Look-ups in named tables: a row name and a column name give one cell, copied from the table.

Lede:
	Bimos	Viv	Melit	Zad	Riz	Nibib	Zoderig
Zutasit	36	42	71	43	34	40	25
Legul	38	44	77	47	32	36	16
Mul	33	33	57	63	53	8	24
Sen	45	34	44	32	50	15	21
Bom	47	34	44	32	50	13	18
Bip	32	42	80	63	32	32	18
Det	50	45	69	28	41	31	12
Zotopa	49	33	50	40	62	6	14
Fup	43	45	80	40	32	36	12
Vavebub	46	44	65	29	38	32	16
Lat	36	34	44	34	39	34	31
Kifuto	32	42	78	50	34	40	26
Nogez	50	37	61	28	62	6	12
Vig	32	37	58	48	35	36	31

What is the Nibib of Zutasit in Lede? 40
What is the Zad of Legul in Lede? 47
What is the Riz of Legul in Lede? 32
What is the Viv of Lat in Lede? 34
What is the Bimos of Nogez in Lede? 50
What is the Riz of Zotopa in Lede? 62
What is the Viv of Bip in Lede? 42
What is the Zad of Mul in Lede? 63
What is the Zad of Zutasit in Lede? 43
What is the Viv of Bom in Lede? 34
What is the Melit of Mul in Lede? 57
What is the Zoderig of Fup in Lede? 12
What is the Melit of Lat in Lede? 44
What is the Zad of Zotopa in Lede? 40
What is the Nibib of Zotopa in Lede? 6
What is the Zoderig of Mul in Lede? 24
What is the Bimos of Kifuto in Lede? 32
What is the Zoderig of Zutasit in Lede? 25
What is the Zoderig of Lat in Lede? 31
What is the Nibib of Lat in Lede? 34

Vop =
	Gamuf	Vuminoz	Kun	Nenu	Febinuf	Nek
Zup	58.524	31.554	42.202	64.092	57.724	67.382
Dusola	61.996	35.627	63.271	47.782	58.354	67.581
Pitez	35.046	39.298	29.659	69.868	37.331	28.541
Geki	37.354	44.685	52.927	55.040	35.071	13.622
Zag	53.208	37.530	69.449	55.932	45.313	22.247
Dapunaz	68.199	56.466	33.997	26.962	59.668	40.371
Duv	47.912	44.997	77.014	39.023	42.399	28.504
Diz	34.106	30.872	68.153	65.625	37.299	45.831
Vef	29.524	62.690	33.794	21.939	36.218	46.930

Pitez, Vuminoz: 39.298
Diz, Nenu: 65.625
Geki, Nek: 13.622
Vef, Febinuf: 36.218
Vef, Kun: 33.794
Zag, Nenu: 55.932
Pitez, Gamuf: 35.046
Zup, Febinuf: 57.724
Pitez, Nenu: 69.868
Pitez, Febinuf: 37.331
Diz, Febinuf: 37.299
Duv, Nek: 28.504

Kizafa:
|  | Tagavop | Kuri | Zar | Feki | Ril | Zibeke | Rurom | Deze |
|---|---|---|---|---|---|---|---|---|
| Damikat | 58117 | 21124 | 22493 | 76014 | 64715 | 51118 | 70295 | 28370 |
| Geberaf | 75495 | 31928 | 30618 | 71575 | 90753 | 57212 | 74984 | 36277 |
| Figo | 79293 | 33773 | 32636 | 78305 | 75617 | 49935 | 63845 | 45850 |
| Mot | 77115 | 31992 | 45716 | 70002 | 95134 | 54958 | 72760 | 41418 |
| Lave | 75331 | 30695 | 44868 | 71376 | 90041 | 54918 | 73782 | 39812 |
| Valap | 70476 | 28116 | 28380 | 71596 | 83708 | 56257 | 73783 | 36684 |
| Tis | 77626 | 35860 | 38170 | 71274 | 90691 | 58793 | 75590 | 45580 |
| Vola | 45528 | 90177 | 90338 | 42580 | 34433 | 58549 | 45692 | 73011 |
| Dov | 58247 | 95735 | 98887 | 40896 | 41482 | 60832 | 52608 | 88661 |
| Lonaliz | 76108 | 34651 | 39583 | 71436 | 90735 | 58157 | 75344 | 38363 |
| Pakenu | 77053 | 34784 | 36346 | 72216 | 89381 | 57988 | 75317 | 43176 |

Lave, Zibeke -> 54918
Dov, Feki -> 40896
Pakenu, Zibeke -> 57988
Mot, Zibeke -> 54958
Valap, Zibeke -> 56257
Lave, Tagavop -> 75331
Tis, Deze -> 45580
Mot, Feki -> 70002
Valap, Ril -> 83708
Damikat, Kuri -> 21124
Valap, Feki -> 71596
Figo, Zibeke -> 49935
Pakenu, Zar -> 36346
Figo, Feki -> 78305
Geberaf, Tagavop -> 75495
Dov, Deze -> 88661
Mot, Kuri -> 31992
Mot, Deze -> 41418
Lave, Ril -> 90041
Which row has the largest Ril? Mot

Bufolor:
	Bosafa	Zode	Fotizom	Nizika	Repuvat	Runi
Fezun	176	189	245	141	226	76
Ronobu	133	213	45	44	157	100
Beril	174	93	112	68	131	161

What is the Runi of Beril in Bufolor? 161
What is the Bosafa of Ronobu in Bufolor? 133
What is the Fotizom of Fezun in Bufolor? 245
What is the Zode of Ronobu in Bufolor? 213
What is the Nizika of Beril in Bufolor? 68
What is the Fotizom of Ronobu in Bufolor? 45
What is the Zode of Fezun in Bufolor? 189
What is the Repuvat of Fezun in Bufolor? 226

Table Lovik
,Vibotop,Ritarel,Reku,Rogil,Lut,Lor,Kisim,Bomitep
Bor,183,133,160,141,98,130,114,182
Nof,195,63,98,111,193,190,60,183
Divuzuz,191,93,105,161,169,32,130,141
Mida,160,176,92,57,114,87,157,173
Sobup,33,146,198,180,63,52,212,133
Bufela,232,35,177,161,60,139,107,182
Tisu,86,122,164,222,175,179,68,123

What is the Bomitep of Sobup in Lovik?
133
What is the Reku of Sobup in Lovik?
198
What is the Vibotop of Bufela in Lovik?
232
What is the Lor of Tisu in Lovik?
179
What is the Kisim of Bor in Lovik?
114
What is the Vibotop of Tisu in Lovik?
86
What is the Reku of Nof in Lovik?
98
What is the Bomitep of Divuzuz in Lovik?
141

Gotavi:
,Fis,Vofatis,Lek,Digot
Vev,145,174,148,118
Fet,153,166,144,55
Sapudoz,192,156,153,108
Fivavof,133,110,87,132
Vol,142,126,122,117
Rik,158,178,136,173
Kefozi,162,121,149,102
Deku,113,150,151,86

Kefozi, Vofatis: 121
Sapudoz, Fis: 192
Kefozi, Lek: 149
Fet, Fis: 153
Rik, Vofatis: 178
Fet, Digot: 55
Vol, Fis: 142
Kefozi, Digot: 102
Fet, Lek: 144
Rik, Lek: 136
Deku, Lek: 151
Vev, Digot: 118

Lif =
,Rofo,Kire
Tulek,126,30
Tav,43,212
Kagopu,182,185
Tomudu,127,203
Ladebu,44,56
Gaz,89,231
Lubuta,53,43
Gepegid,221,109
Kes,185,115
Pizol,5,62
Raz,83,215
Bur,209,131
Girizit,207,113

Rofo of Raz = 83
Kire of Gepegid = 109
Kire of Kes = 115
Rofo of Kes = 185
Kire of Gaz = 231
Rofo of Pizol = 5
Rofo of Tav = 43
Kire of Tulek = 30
Rofo of Girizit = 207
Kire of Tomudu = 203
Kire of Raz = 215
Kire of Bur = 131
Kire of Girizit = 113
Rofo of Gaz = 89
Kire of Pizol = 62
Kire of Ladebu = 56

Potof.csv
,Zus,Neges,Kipilu,Godena,Pupo,Nir
Nuropul,0.35,0.37,0.28,0.32,0.52,0.27
Naz,0.51,0.37,0.78,0.63,0.33,0.25
Namig,0.34,0.44,0.57,0.54,0.47,0.17
Zek,0.54,0.43,0.42,0.44,0.54,0.44
Feg,0.35,0.46,0.39,0.30,0.34,0.05
Rida,0.35,0.40,0.32,0.43,0.51,0.16
Kof,0.18,0.42,0.47,0.58,0.49,0.40
Musar,0.55,0.48,0.30,0.65,0.48,0.33
Pav,0.30,0.48,0.24,0.56,0.62,0.07

Pupo of Namig is 0.47
Pupo of Naz is 0.33
Neges of Naz is 0.37
Zus of Feg is 0.35
Nir of Feg is 0.05
Kipilu of Kof is 0.47
Which row has the largest Kipilu? Naz

